Each row below holds a small network's activations on one input, seen along a few directions.
In each table, some parts of the input vary, and every possible input appears once, in random order.
A made-up example of a description, with smaller parts first: line(6) and (point or ring(9) or (values(3) and ring(8))).
Shared parts are said once, and a part with two or three values counts as separate values.

Rows:
row 1: [-44 -26 -9 -35 2 22 31 42 -37 54 22 18 -32 8 24 3 35]
row 2: [-80 2 13 -5 52 11 -17 10 -35 33 -10 3 -6 -34 0 -2 9]
row 3: [-53 55 20 26 58 -17 -45 -42 -10 -10 -42 0 27 -25 -10 22 -22]
row 4: [-22 -69 -30 14 -20 -21 24 -29 3 7 54 63 71 40 11 31 38]
row 5: [16 76 22 12 32 -5 -7 31 -7 -14 -47 -48 -66 -50 -23 -32 -28]
row 6: [43 -40 -20 4 -48 -3 60 35 9 9 50 18 -15 18 3 -29 41]
row 7: [59 36 1 6 -23 4 -37 -34 31 -31 -39 -39 6 -4 -8 4 -59]
row 8: [-25 36 18 4 31 11 31 62 -33 24 -3 -18 -79 -57 -15 -31 19]
row 9: [38 -54 -12 10 -30 -26 -23 -54 44 -30 18 14 62 41 5 2 -13]
row 10: [82 48 4 26 -21 -16 -10 0 35 -49 -29 -38 -28 -26 -23 -28 -40]
row 11: [-94 14 16 17 57 -4 -8 -8 -37 28 -2 30 12 -27 -3 24 23]
row 12: [73 49 10 2 -21 11 -29 -15 30 -51 -39 -41 -5 -3 -14 2 -53]
row 13: [-7 63 15 -11 30 13 -37 -1 -10 6 -58 -52 -30 -27 -6 1 -45]
row 14: [-75 -47 -5 -18 28 6 11 20 -38 38 30 35 6 1 26 2 40]
row 15: [-37 44 17 3 53 -4 -57 -25 -9 -2 -52 -24 5 -26 -8 -5 -39]
row 16: [-90 -36 -6 3 32 -8 20 4 -38 34 38 62 25 5 20 25 53]
row 17: [90 -16 -4 22 -53 -23 25 -4 44 -39 22 -9 -7 20 -7 -30 3]
row 18: [-33 -14 2 -38 3 32 42 59 -39 32 23 14 -44 3 17 -1 45]
row 19: [-20 -10 -1 -12 8 8 57 71 -35 34 36 17 -66 -22 9 -31 53]
row 20: [-9 -80 -29 -5 -27 -8 15 -13 5 11 47 36 56 37 17 5 27]
row 21: [-38 33 20 -23 28 34 14 51 -38 24 -16 -21 -55 -34 -8 -1 9]
row 22: [79 -22 -4 -7 -55 -1 9 -13 44 -39 10 -11 17 45 -1 2 -7]
row 23: [32 -44 -22 -23 -49 18 42 26 8 7 39 15 7 45 10 4 34]
row 24: [66 -35 -13 -3 -57 -9 -1 -33 46 -19 11 -9 28 45 4 4 -15]
row 25: [6 76 25 -15 31 20 -27 18 -11 -14 -57 -53 -43 -29 -14 -2 -39]
row 26: [16 27 2 38 9 -26 -49 -71 33 -45 -23 12 62 -2 -12 24 -41]
row 27: [31 17 3 19 1 -15 -60 -57 33 -38 -31 -11 41 -2 -9 -1 -55]
row 28: [20 -59 -31 -20 -55 8 35 10 9 26 40 17 17 45 15 6 23]
row 29: [24 -45 -12 29 -22 -38 -12 -71 41 -36 25 39 78 41 0 28 0]
row 30: [-49 23 9 -19 28 26 2 34 -36 47 -19 -17 -44 -28 0 2 1]
Question: Describe the family of inputs behind these rows.
Answer: line(5) and ring(6)
Question: Changing only the line(5) part turns row 24 into row 22. The same change can be made to row 13. Which row results?
Answer: row 25
Question: Start at row 3 and move only the ring(6) part, one step at a time. The first step leads to row 11. Which rows follow, in order?
Answer: row 16, row 4, row 29, row 26
Question: Change only the line(5) part in row 21. List by row number the other rows that result.
Answer: row 2, row 8, row 11, row 30
Question: Change only the ring(6) part in row 2. List by row number the other rows that result.
Answer: row 9, row 14, row 15, row 20, row 27

Rows:
row 31: [10 9 2 6 -2 -8 -53 -70 30 -29 -29 -3 65 29 -3 38 -42]
row 32: [-80 -20 0 4 43 -2 -9 1 -34 36 11 28 14 -22 9 0 20]
row 33: [-30 -18 -1 -13 0 14 40 29 -24 9 34 35 -1 15 9 23 48]
row 34: [34 -6 3 -33 -21 25 8 42 1 15 -9 -47 -54 -5 3 -36 -11]
row 35: [-49 -26 2 16 28 -21 25 14 -21 20 33 38 -4 -14 5 -14 46]
row 36: [-10 47 23 18 37 -11 3 32 -15 -1 -21 -21 -59 -51 -15 -38 0]
row 37: [71 -5 -4 13 -44 -10 3 -35 42 -57 11 13 40 38 -6 23 -9]
row 38: [-49 70 24 -21 53 26 -37 11 -33 19 -60 -38 -37 -35 -3 14 -33]
row 39: [12 57 20 -14 10 27 20 47 -18 -11 -21 -25 -56 -21 -10 -1 4]
row 40: [94 -60 -27 -8 -73 -12 -12 -37 59 -32 19 -10 44 57 12 -17 -26]
row 41: [18 -8 -5 31 -1 -28 -45 -61 34 -34 -12 3 59 2 -10 2 -36]
row 42: [-5 -76 -23 -33 -29 10 26 26 -7 35 41 15 1 34 24 -16 31]
row 43: [-40 53 18 3 54 7 -30 19 -29 15 -42 -30 -43 -61 -10 -23 -27]
row 44: [17 44 4 -7 -6 20 27 45 -14 16 -14 -29 -59 -24 -12 -11 0]
row 45: [-25 -31 -16 -6 -16 8 48 27 -20 36 40 34 -5 12 8 12 44]
row 46: [49 -12 -4 43 -16 -46 -10 -47 43 -46 10 10 40 11 -11 -11 -11]
row 47: [-91 -4 5 -20 42 16 -15 -8 -39 40 -7 20 20 3 16 37 14]
row 48: [73 -16 -21 21 -61 -16 11 -35 45 -28 16 7 36 33 -5 14 -12]
Question: Changing only one part turns row 37 into row 31. The same change can be made to row 39. Which row results?
Answer: row 38
Question: Describe the family of inputs behind these rows.
Answer: values(3) and line(6)
Question: Change only the line(6) part in row 33. List by row number the other rows that result.
Answer: row 32, row 35, row 42, row 45, row 47

Rows:
row 49: [-8 -8 2 22 9 -20 73 69 -24 20 45 21 -68 -35 -8 -50 64]
row 50: [-115 45 17 -27 78 37 -25 33 -69 56 -37 -8 -36 -52 5 16 -3]
row 51: [98 -58 -28 -19 -84 3 -9 -38 59 -37 20 -5 53 70 14 4 -25]
row 52: [-85 -73 -21 -29 2 14 30 4 -37 57 52 61 41 41 32 41 58]
row 53: [-11 71 25 36 46 -11 21 49 -27 -6 -16 -12 -75 -82 -27 -40 8]
row 54: [-112 -33 -2 -40 40 28 27 52 -68 81 23 27 -28 -6 29 8 55]
row 55: [-90 50 29 -12 80 13 -67 -28 -33 14 -58 -14 13 -25 0 29 -33]
row 56: [35 28 8 77 10 -61 -30 -71 45 -59 -10 12 46 -22 -27 -5 -28]
row 57: [91 17 -10 -2 -49 -3 -51 -60 58 -40 -42 -45 36 34 -5 10 -75]
row 58: [42 -46 -13 61 -24 -59 11 -47 44 -54 47 51 64 15 -10 -12 19]
row 59: [-65 2 2 13 40 -14 -75 -88 5 1 -35 14 87 9 1 50 -40]
row 60: [52 -22 -7 -56 -53 44 55 81 -6 31 18 -39 -81 18 12 -31 21]
row 61: [19 -46 -19 36 -30 -33 71 21 8 -4 72 58 5 10 -2 -17 68]
row 62: [68 70 15 -26 -13 26 -38 2 22 -32 -67 -77 -37 -3 -11 -2 -68]
row 63: [-59 -72 -19 -3 9 -10 -32 -65 1 9 27 54 104 45 22 46 11]
row 64: [79 -63 -27 -42 -92 29 55 33 23 5 45 -2 -11 66 17 1 25]
row 65: [47 62 13 -40 -15 52 3 61 -9 7 -47 -79 -85 -26 -11 -24 -36]
row 66: [12 79 34 52 47 -34 -19 -12 9 -49 -37 -16 -28 -57 -30 -23 -20]
Question: Describe the family of inputs behind these rows.
Answer: values(3) and ring(6)
Question: Change only the ring(6) part in row 53. List by row number the other rows that result.
Answer: row 49, row 56, row 58, row 61, row 66
